These are the activations of a small neural network, seen along a few directions. Each row is one input.
Each table varies a few parts of the input and shows all the possible inputs, shuffled.
Descriptions start from the smaller parts, as in this example, which fits no table here: one of 6 places along a line, together with either a single point or one of 11 places along a line or (one of 2 separate values, together with one of 8 places around a ring).
Shared parts are said once, and a part with two or three values counts as separate values.

Other details of the inputs vary at random and push rows far along two fixed directions, the same in every table; ignore that.

Rows:
x1: [-12   2  12  -5   7  -3   4   9  -7  -4 -12  17]
x2: [  1  -1   5  16   5  -6  -5   6   4   3  14 -14]
x3: [ -5  -1  -7  -7  -4  -2  -4  -4  -4  -1 -12  19]
x4: [  3  -1   8   6   0  -4   0  -5  -5   0  14 -21]
x5: [-12   2  14  -3  -6  -5   1   4  -3  -7   9 -19]
x6: [-2  2  1  2 -7 -8  1  0 -4 -3  5 -9]
x7: [  3  -2   7   2  -5  -8   2   0   7  -4  10 -15]
x8: [ 10   1   1   9   4   9   1  -2   7   0  11 -17]
x9: [ 10  -6  -1   5  -3  -4  -4  -5  13  -1  11 -12]
x10: [ -4  -3  -1 -11  -2   1  -5  -5  -4  -2 -13  20]
x11: [-14   5   5  -4   5  -4   4  10  -8  -2 -15  23]
x12: [  0   4   4  11   1  -5   1   2  -2   1   8 -12]
x13: [  8  -3   6 -11   0  -8  -4   8   0   8   9 -21]
x14: [ -4   2  -6  -8  -5  -3   5   0   1  -3 -14  20]
x15: [  2  -2 -12  -3   1   6  -4  -9  -6   5 -10  18]
x16: [ -3  -1   5  -3  -5  -1   4   2   8  -5   4 -10]
x17: [-19   1   5 -11  -5 -12  -2   4  -2  -3 -12  18]
x18: [ -8   4  -7  -9  -1   9   4  -3  -9   1 -13  17]
x19: [ 8 -5  3 10  8  1 -4  1  6  2  7 -4]
x20: [ -5   5   3   7   1   2   2   4   0   1   6 -11]
x21: [  7  -2  -8  -9  -2   6   2  -7  -2  -3 -14  19]
x22: [-17   5   4  -8  -2  -6   3   0 -17  -1 -11  13]
x23: [-10   3  17   4   3  -8   2   4  -6  -3   4 -11]
x24: [ -8   4  -2  -1   5   6   5   9  -1  -1 -10  15]
x25: [  9  -1  -1   5   0   9   1  -7   2   1  12 -18]
x26: [ -4   3   0   1  -7  -1   1   2  -1  -3   7 -13]
x27: [ 10  -1   2  10   7   9   2   4   9   0  11 -14]
x28: [  1  -2  10   9   4  -4  -6  -2   1   1  11 -14]
x29: [-15   3  12   5   1 -11  -5   4  -6   1   5  -6]
x30: [ 38  -4 -44  -1  -2  30   5 -14  24   5 -15  29]
x31: [ 53  -8 -38   3   2  19  -5  -7  19  19   7  -8]
x32: [-15  -1   7 -12   2  -2  -3  -4 -14   0 -14  20]
Each input here is: one of 2 separate values, together with either a single point or (one of 3 separate values, together with one of 5 places along a line).
Changing only the choice among 2 separate values turns x9 into x17. The same change can be made to x1. Which row results?
> x11
Change only the choice among 3 separate values in x3. List by row number the other rows that result.
> x6, x26

Rows:
x33: [-12  -2  14  23   5 -17  -9   1   6  -5  12  -4]
x34: [ 24  -1 -42 -13 -11  17  -1 -25  -8  12 -23  36]
x35: [ 59 -11 -30   8  15  23  -6  -2  31  19   5   2]
x36: [ -9   0  -4 -25  -1  16  -2  -7 -14  -2 -25  30]
x37: [ -5   5  -2  33   0  -1   2  -3   3  -2  21 -21]
x38: [ -4   0   8  29   1   7   1 -15   6 -10  21 -20]
x39: [  1  -2  12   8  11 -10  -3  12   4  -2  -1   8]
x40: [ 12 -10 -24 -25  -5  -2 -11 -19  -7   8 -33  54]
x41: [-30  14  21   5   5 -12  11  20 -16  -8  -3  -4]
x42: [-21   6   2 -14  -4  -5  -1  10 -21   4  -7   4]
x43: [  8 -10   1  -3   2 -11 -15   3   1   9   5  -7]
x44: [ 39   1 -17  20   8  18   5   5  19  16  28 -42]
x45: [ -9   3  20  10   7   4   9   4  -3 -11   9 -14]
x46: [-19   5  24 -14   8   2   8  14  -7  -3  -2 -11]
x47: [ -8   1   3 -18 -28 -17  14  16  32 -19   7 -23]
x48: [-27   2  14 -25 -13 -11  -2 -15 -26  -7 -14  11]
What is each input in this table made of?
> either a single point or (one of 3 separate values, together with one of 5 places along a line)
Change only the choice among 3 separate values in x39. List by row number the other rows that result.
> x41, x45
